Each row below holds a small network's activations on one input, seen along a few directions.
Each table varies a few parts of the input and shows all the possible inputs, shuffled.
A made-up example of a description, with smaller parts first: values(2) and (point or line(11) or (line(4) and ring(5))).
Shared parts are said once, and a part with two or three values counts as separate values.
(in the rows, 128 means zero)

Other details of the inputs vary at random and push rows far along two fixed directions, the same in every table; ignore that.

Table:
R1: [135 110  18  68 186  50 192 126 146  52 119 164  47]
R2: [126 143 138 112 130 117 112 124 134 138 114 125 126]
R3: [143 142 140 119 126 124 114 122 133 145 119 134 120]
R4: [126 142 115 133 128 135 129 128 135 129 114 107 141]
R5: [136 142 120 130 133 136 127 123 121 128 138 110 133]
R6: [142 125 141 122 130 114 119 118 135 146 125 125 128]
R7: [137 139 144 111 127 120 115 119 134 137 123 121 119]
R8: [122 131 137 128 129 137 155 114 127 145 136 135 134]
R9: [128 121 145 125 137 115 125 128 119 146 118 119 124]
R10: [142 134 139 113 129 123 115 116 136 145 123 128 124]
R11: [131 141 120 120 140 129 121 128 111 128 140 122 142]
R12: [126 144 114 132 134 132 124 127 121 131 129 114 140]
R13: [140 129 124 133 134 145 134 121 142 127 117 117 138]
R14: [132 139 141 108 131 120 114 128 133 142 120 121 123]
R15: [100  81  84 141  93 122 102 165 146  66 176 179  78]
R16: [125 138 123 133 135 137 131 128 140 123 108 112 141]
R17: [ 93  75  91 126  98 116 104 176 149  58 170 170  89]
R18: [133 127 141 129 130 129 126 115 114 146 112 136 118]
R19: [138 116 142 127 134 119 126 117 123 148 122 126 125]
R20: [139 125 142 133 132 119 126 122 122 148 118 133 120]
R21: [116 128 140 123 133 123 123 117 114 141 107 127 123]
R22: [130 134 126 128 136 142 132 134 137 125 114 108 139]
R23: [132 130 143 119 133 111 119 128 131 144 121 118 126]
R24: [ 89 100 182 178  68 184  56 181 136 114 159 133 171]
R25: [144 132 126 123 137 130 122 122 122 125 135 132 148]
R26: [136 142 125 124 136 131 122 120 112 123 142 121 140]
R27: [119 129 136 128 123 127 158 130 114 142 129 127 140]
R28: [145 136 129 137 141 139 130 130 130 122 117 133 140]
R29: [ 92  75 116 145  80 129 134 155 142  96 165 167 100]
R30: [113 136 139 124 131 134 155 127 123 144 133 128 134]
R31: [131 134 135 137 119 130 157 123 117 143 127 140 135]
R32: [144 133 139 127 128 113 121 123 132 146 121 132 122]
R33: [141 136 114 131 134 138 127 120 125 135 138 118 136]
R34: [125 139 138 134 127 137 154 120 125 144 131 142 129]
R35: [ 94 104 185 175  54 177  46 170 126 111 178 139 175]
R36: [143 143 115 138 131 138 127 124 122 135 134 124 133]
R37: [121 123 143 120 135 126 124 121 112 143 113 123 120]
R38: [137 130 147 122 128 111 120 120 131 139 125 118 124]
R39: [142 137 125 140 132 145 133 125 139 128 113 122 135]
R40: [114 134 132 133 123 123 156 125 116 139 122 130 143]
R41: [144 140 115 138 126 141 132 126 135 133 119 118 133]
R42: [138 134 134 130 142 137 131 130 129 115 122 120 141]
R43: [117 137 143 128 126 134 157 118 123 138 136 127 131]
R44: [136 136 130 131 133 143 135 125 137 120 116 108 136]
R45: [147 140 126 128 136 129 123 126 119 125 130 138 144]
R46: [127 137 128 132 145 133 128 132 131 119 113 123 147]
R47: [131 138 117 127 129 138 131 133 133 131 120 104 137]
R48: [141 102  61  80 175  74 184 102 134 100 106 153  46]
R49: [132 140 115 127 135 135 127 132 120 133 135 110 136]
R50: [127 124 146 123 131 126 126 112 113 138 115 124 117]
R51: [142 129 130 131 144 140 130 126 133 124 122 127 145]
R52: [122 125 141 129 136 111 124 124 121 142 113 123 127]
R53: [141 136 119 125 138 132 121 116 116 131 143 129 142]
R54: [127 135 141 123 132 108 118 124 131 142 115 120 131]
R55: [107 140 136 130 130 130 152 122 125 140 126 132 137]
R56: [136 139 120 131 126 139 132 125 133 126 123 104 134]
R57: [134 121 148 127 133 116 127 119 119 142 121 119 122]
R58: [123 130 139 132 119 126 161 121 114 136 132 126 136]
R59: [ 67  64  83 145  72 120  83 185 152  46 186 181  77]
R60: [141 133 116 133 127 142 130 122 137 134 124 112 138]
Each input here is: line(5) and (values(2) or line(4) or ring(6)).
Question: The inputs of R18 and R50 match in every part but the line(5) part. If R41 is changed in the same way as R18 into R50, which row does it become?
Answer: R56
Question: The inputs of R32 and R23 match in every part but the line(5) part. If R34 is changed in the same way as R32 into R23, which row does it become?
Answer: R30
Question: Change only the values(2) part in R29. List by row number the other rows that result.
Answer: R8
Question: A walk changes only the ring(6) part. It starts at R33 and steps to R60. List the rest of the walk in order.
Answer: R13, R51, R25, R53
Question: Change only the ring(6) part in R15. List by row number the other rows that result.
Answer: R28, R36, R39, R41, R45

Table:
R61: [129  99 135 143  96 142  88 151 149 109 132 128 114]
R62: [161 165 139 126 155 145 164  93 111 164 122 117 162]
R63: [ 94 103 111 135 112 132 123 153 140  92 140 125 117]
R64: [108 108  95 137 106 125 134 149 146  96 145 125  95]
R65: [152 185 153 129 151 160 142  96 109 181 106  74 179]
R66: [133 129 193 166  83 178  50 136 120 158 153 123 176]
R67: [144 162 218 119 137 125 133  71 100 233  93 100 158]
R68: [104 114 161 164  97 168 113 152 137 121 135 126 166]
R69: [118 112 112 141 114 147 147 141 155 108 140 140 111]
R70: [140 139 160  87 178  76 175  99 106 183  85 118 104]
R71: [157 164 121 128 168 137 179  98 118 158  88 106 161]
R72: [109 123 186 189  66 190  93 152 134 144 146 119 181]
R73: [111 113 116 141  99 130 118 143 122 110 162 136 117]
R74: [107 106 117 124 115 115 108 153 136  94 157 148 124]
R75: [142 145  96 112 154 114 144 122 136 130 108 114 125]
R76: [116 107 164 152 104 146  70 146 124 119 150 135 152]
R77: [136 150 103 104 154 111 142 123 139 115 107 119 123]
R78: [129  91  71 115 139  95 124 139 141  82 139 166  66]
R79: [150 155 121 112 147 121 133 113 124 143 136 123 138]
R80: [114  99 109 129 126 124 149 147 129  94 147 156 119]
R81: [170 155 132 113 159 135 131 103 132 156  96  97 139]
R82: [116  99 117 130 115 121  93 148 136  84 147 162  99]
R83: [111 103 162 157 100 154  69 153 144 114 132 120 148]
R84: [107 114 115 125 108 119 103 152 135  91 156 156 116]
R85: [146 168 125 123 159 132 146  99  91 165 119 102 163]
R86: [142 134 175 103 134  91 155  85 109 190  92 122 111]
R87: [127 142  84 105 161 110 167 119 130 105 109 117 105]
R88: [172 160 122 113 177 125 137  98 120 160  80  95 144]
R89: [116 125 189 184  67 183  90 145 114 148 161 132 188]
R90: [ 90 108 212 145  84 128  90 139 116 169 126 148 121]
R91: [130 132  92  96 164 103 165 117 109 110 127 123 119]
R92: [ 98  89  48  98 134  88 157 149 138  50 155 171  51]
R93: [118 122 121 132 104 141 107 147 154 116 144 127 121]
R94: [162 140 134 124 142 122 117 112 118 142 123 122 132]
R95: [139 140  81 107 172 110 195 113 141 102  99 136 103]
R96: [105 114 132 145  90 153 101 144 126 121 169 136 131]
R97: [135 141 179 108 142  99 147  84 103 204  85 121 126]
R98: [149 129  91 100 167 103 141 119 144 100  96 129  92]
R99: [140 138  78  90 174  86 167 122 146 103 105 119 106]
R100: [101 131 159 169  89 175  88 148 118 145 140 103 169]
R101: [119 109  70 113 134  94 133 143 139  88 148 160  84]
R102: [156 161 132 132 157 139 163  98 101 162 112 121 170]
R103: [123 117 118 135 102 119 106 146 136 109 159 145 118]
R104: [117 113 113 131 119 132 144 142 126  96 144 162 120]
R105: [118 107  97 128 105 117 119 155 158  95 142 136  97]
Question: The inputs of R82 and R66 match in every part but one. If R87 is changed in the same way as R82 into R66, which row does it become?
Answer: R65
Question: What is each input in this table made of?
Answer: line(5) and (point or (values(2) and line(4)))
Question: List by row number the other rows that have the line(5) part in common with R91.
Answer: R63, R68, R70, R74, R76, R80, R83, R99
Question: List by row number the other rows that have the line(5) part in common with R89.
Answer: R61, R64, R72, R73, R86, R94, R103, R105
